Each row has a name. Each question is about the rows just above it. Places in a row count from 1.

[-2.02, 8.27, -1.97, -1.57] = z33
[1.35, -2.67, 0.32, -1.44] = z18
[1.35, -2.67, 0.32, -6.13] = z998
Changed z18: [1.34, -2.67, 0.32, -1.44]. Place and old value: | 1, [1.35]
One entry of z33 was changed: [-2.02, 8.27, -1.97, -1.58]. Where, and from what? | 4, [-1.57]
Where does [1.35, -2.68, 0.32, -6.13] differ from z998, and what was there? | 2, [-2.67]
Changed z18: [1.35, -2.67, 0.32, -1.43]. Place and old value: | 4, [-1.44]
Changed z998: [1.35, -2.67, 0.32, -6.14]. Place and old value: | 4, [-6.13]

[1.12, 2.11, 0.38, -1.01, 0.95]  z280
[4.98, 9.43, 1.69, -4.49, 4.25]  z73
[3.33, 6.30, 1.13, -3.00, 2.84]  z381
[2.08, 3.94, 0.71, -1.88, 1.78]  z940
Where does [4.98, 9.43, 1.69, -4.50, 4.25] differ from z73, and what was there? | 4, [-4.49]
Where does [3.33, 6.30, 1.13, -3.01, 2.84] differ from z381, and what was there? | 4, [-3.00]

